Each row below holds a small network's activations on one input, seen along a few directions.
Each table varies a few parts of the input and shows all the possible inputs, shuffled.
Descriptions start from the smaller parts, as in this example, which fits no table here: one of 5 places around a ring, together with either a single point or one of 11 places around a ring or (one of 2 separate values, together with one of 6 places along a line).
Shared parts are said once, and a part with two or three values counts as separate values.

Other details of the inputs shift rows strongly along three fixed directions, in all tables alike. That doesn't count.

A family of inputs:
x1: [ 48 -30 -19 -22 -19  -1  33  18   1 -19 -28 -87  -5]
x2: [ 59 -27 -19 -30   4  17  21   0 -45 -15 -40 -92 -14]
x3: [-17 -27  23   9   4  21  42 -14  33  -1  29  60  17]
x4: [ 65  11  38 -38 -55  22  36 -22  30  15  59 -10   4]
x5: [-56  54   2  35  26 -19 -90  24  -1  -7  -7  25 -15]
x6: [-21 -16  43 -18  19   2   7 -12  53  12  39  54  33]
x7: [ 60   4  38 -50 -70  -1  17   4  57  25  36 -23  33]
x8: [-28 -10   2  -2  -9 -21  12   0  16  12   6  62   9]
x9: [ 28  35  13 -13 -38  -5 -38   9 -14   4  -4 -59   1]
x10: [-13 -68 -25   4  61  24  31   4  -3 -25 -29  -8  -1]
x11: [-41  -1   9  16  -5 -18  -2   0 -16   1   4  43  10]
x12: [-14 -84 -23  -4  43 -12  40  22  13 -25 -27  -5  -1]
x13: [-28 -57 -40  14  36 -10  47  11 -43 -43 -29  -4  -7]
x14: [-26 -25  -4  -1   2 -17  20  -1  20   7  15  42  -7]
x15: [-33 -21  28   2 -23 -23  33  -5  27  17  15  59  27]
x16: [ 77 -54 -20  12   4  -5  83   1 -12  17  30 -23  25]
x17: [-47   2  16  14  16 -17 -16  16  15 -12   2  18  26]
x18: [ 43  21  18 -32 -48  -3 -18   6  45  20  27 -37  -2]
x19: [-56  59 -11  25  37   4 -87 -10   3  16 -10  28 -18]
x20: [-31 -13  30   7  -8  12  33 -26  15  18  19  60  32]
x21: [ 64 -21 -37 -31  -6  17  36  -9 -53 -18 -23 -59 -30]
x22: [-37   0  15  14  21  13   2  -5  25   1  -3  19  28]
x23: [-44  -4 -34  11  51 -17 -53  15 -26 -17 -22  -4 -23]
x24: [-16 -17  31   6  11   6  33  -8  21  -4  26  60   7]
x25: [ 27  65  18   7 -62  -6 -31   8  24  13  22  -3 -25]
x26: [ 62 -36 -36 -40  -6   6  13  17 -38 -24 -25 -90 -12]
x27: [  0  99  -2  29 -35  19 -52 -11 -19  16  -3 -22 -27]
x28: [ 12 -27  16  37  34 -31  13  -8  42  23  35  42  62]
x29: [-27 -65 -44   6  64  14  20  -5 -44 -19 -62 -25  -2]
x30: [ 49 -11  34 -35 -61   7  41  -6  36   5  67  -1  15]
x31: [-47  61  -1  14  33 -10 -83  -1 -14  14 -21  37  -8]
x32: [ 22  86   3  17 -48   1 -63  13 -16   2  17 -23 -40]
x33: [-28 -34 -19   9  61  -1  15   7 -22 -27 -41 -12   1]
x34: [-11 -65 -35  -7  37  17  55 -16 -29 -15 -21  19   1]
x35: [-41   3 -52  38  61  -4 -11   3 -73 -30 -62  -7 -47]
x36: [ 21  47  -4   6 -51  -7  -6   9  -4   7  -3 -36 -23]
x37: [-52  62 -17  35  21   6 -68 -16 -16  15  -4  44 -37]
x38: [-21 -18  46  -2  -9  -1  41 -20  19  14  27  69  35]
x39: [ 24  97  -1  -4 -32  21 -87  -9  -7  27  -7 -39 -17]
x40: [ 48  24 -35  -3  20  18 -39  14 -45 -23 -43 -90 -54]
x41: [-28  -3  10   0  -8 -16   2  -1   1   0  22  59  15]
x42: [ 53   4  41 -37 -72  -3  18   2  43  23  20 -42  31]
Description of these inputs: one of 2 separate values, together with either a single point or (one of 4 places along a line, together with one of 5 places around a ring).
Changing only the choice among 2 separate values turns x28 into x16. The same change can be made to x22. Which row results?
> x27
Changing only the choice among 2 separate values turns x20 into x29. The same change can be made to x14. Which row results?
> x18
Change only the choice among 2 separate values in x12. List by row number the other rows that result.
> x25
Change only the place on the line of 4 in x12. List by row number the other rows that result.
> x5, x10, x40
Change only the place on the ring of 5 in x5. List by row number the other rows that result.
> x9, x17, x23, x26

A family of inputs:
x43: [ 14 -77 -38 -27  41   3  37  12 -22 -30 -47 -66 -16]
x44: [ -53 -119   23  -19   16  -17  101    5   32  -13   18   77   55]
x45: [-42 -47  -9  -8  45  10  31  -9 -13 -19  -8  59  -4]
x46: [-64  18 -10  42  64 -19 -60  14   0  -7 -22  30 -15]
x47: [ -1   4 -42  -1   5 -12 -41  25 -45 -21 -60 -58 -34]
x48: [-16 -58 -39 -17  46  17   9   5 -44 -32 -56 -46 -16]
x49: [-40 -41  -8  18  44   9  41 -15 -14  -7 -22  44  24]
x50: [-58  32 -17  39  58  -5 -71  -5  -8  11  -8  52  -9]
x51: [ -29 -110   24  -14   55    4   84  -20   45    3   29   71   77]
x52: [-33  -6  10  19  46 -17 -25   3  28  15  11  51  16]
x53: [-17  65  36  20 -43 -18 -29   7  21  19  34  31  15]
x54: [100 -39  -2 -34 -39   6  49  11  20   0  26 -64  11]
x55: [ 17 -64 -44 -23  43   3  28  12 -17 -29 -41 -63 -25]
x56: [ 18 -12  45  -5 -40  -9  41  -5  58  29  78  57  44]
x57: [-33  18 -47   5  51   5 -65   4 -52 -24 -46 -20 -47]
x58: [-35 -65  -8  18  45 -18  30  18  18 -23  -5  38  17]
x59: [ -5 -55 -45 -19  60  -4   3  14 -37 -35 -45 -37 -30]
x60: [-23 -99  22   3  33  -6 102 -18  31   6  45 100  42]
x61: [ 61  71  -2 -22 -64  35 -25 -11 -19   9  -7 -68 -37]
x62: [-35  56 -43  50  22 -16 -54  -7 -70  -3 -54  -4 -41]
x63: [-56  66  40  10  -5 -16 -85   8  29  23   1  35   8]
x64: [-39  88  48   8 -52 -24 -66   0  35  29  54  73   5]
x65: [-51 -63   0   0  24  -8  52  -7 -15 -13 -17  55   8]
x66: [ 12  66  36 -10 -66 -10 -48  11  42  21  22  -6   7]
x67: [-35 -49 -19  20  38 -26  32  -1 -10   3   1  48  23]
x68: [  5  16 -49  23   4 -16 -19  10 -59 -11 -43 -52 -26]
x69: [ 20 -69 -54 -17  25  -5  35  20 -21 -34 -42 -54 -24]
x70: [ 67 -29 -10 -40 -59   8  55   7  -6  -8   7 -74  -9]
x71: [ -2  71  39  20 -32  21 -29 -13  29  22  41  40   1]
x72: [ 13  12 -49  15  50 -12 -50   6 -47  -3 -51 -58 -28]
x73: [ -4   4 -15 -10   2 -15 -30  18  -9 -15 -13  -6 -17]
x74: [ 69  51   1  -6 -59  -4 -31  12  -5   9  -9 -85  -1]
x75: [-45  -1  32  14  34 -15 -12  10  33   3   5  37  31]
x76: [ 26  73  58  -3 -48  -4 -48  -2  49  36  30 -18  35]
x77: [ -6  -1  40   1  -4  12  31 -26  36  31  44  72  47]
x78: [ 94  -8  -7 -25 -33  38  46 -14  -8   8  24 -51 -11]
x79: [ 66  62   4  -9 -49  35  -8  -4 -22   3   0 -69 -21]
x80: [-24  66  36  -2 -24  10 -58 -11  45  23  31  28   7]
x81: [  6  19 -11  14   6 -22 -35   7  -2  12  -9  -3   7]
x82: [ 25  62  47  -5 -47  16 -35 -14  34  28  31 -18  34]
x83: [ 92 -32  15 -39 -37  42  53  -5  22 -11  32 -83  10]
x84: [ 28 -61 -52 -20  26  31  59  -6 -40 -29 -38 -46 -34]
x85: [-62  21 -20  25  32 -18 -36  -6 -37 -10 -18  60 -37]
x86: [ 41 -27  29 -35 -63   2  65   0  49   8  54  -2  24]
x87: [-73  28 -10  23  30   5 -42  -5 -30  -1 -37  50 -17]
x88: [-27  18  -9  -2  14  10 -39  -3  -9  -5 -22 -14 -14]
x89: [-11 -14  27  13 -19 -10  32   4  36   4  47  44  22]
x90: [-27  30 -54  27  24  -7 -37  -2 -58 -13 -46  -9 -66]
x91: [ 78 -25  15 -39 -29  36  48  -2   8 -12  13 -85  17]
x92: [ 91 -17   5 -20 -55  24  66  -8  -4  -8  29 -60 -15]
x93: [ 19  73  39  -7 -77   3 -20 -15  19  26  31   8 -10]
x94: [ 26  78   2  18 -40   2 -31  -4 -31   7  -3 -30 -31]
x95: [-63  27 -12  41  39 -31 -54  23 -10 -10 -33  32  -2]
x96: [ 21  -6  53  -7 -39  -2  53 -27  44  35  63  60  48]
Describe the family of inputs behind these rows.
> one of 6 places around a ring, together with either one of 4 places along a line or one of 5 places around a ring
Changing only the place on the ring of 6 turns x57 into x45. The same change can be made to x83. Which row results?
> x71
Changing only the place on the ring of 6 turns x44 into x63. The same change can be made to x86. Which row results?
> x55
Change only the place on the line of 4 in x84. List by row number the other rows that result.
> x45, x61, x87
Change only the place on the ring of 6 in x76. List by row number the other rows that result.
> x49, x62, x68, x74, x82
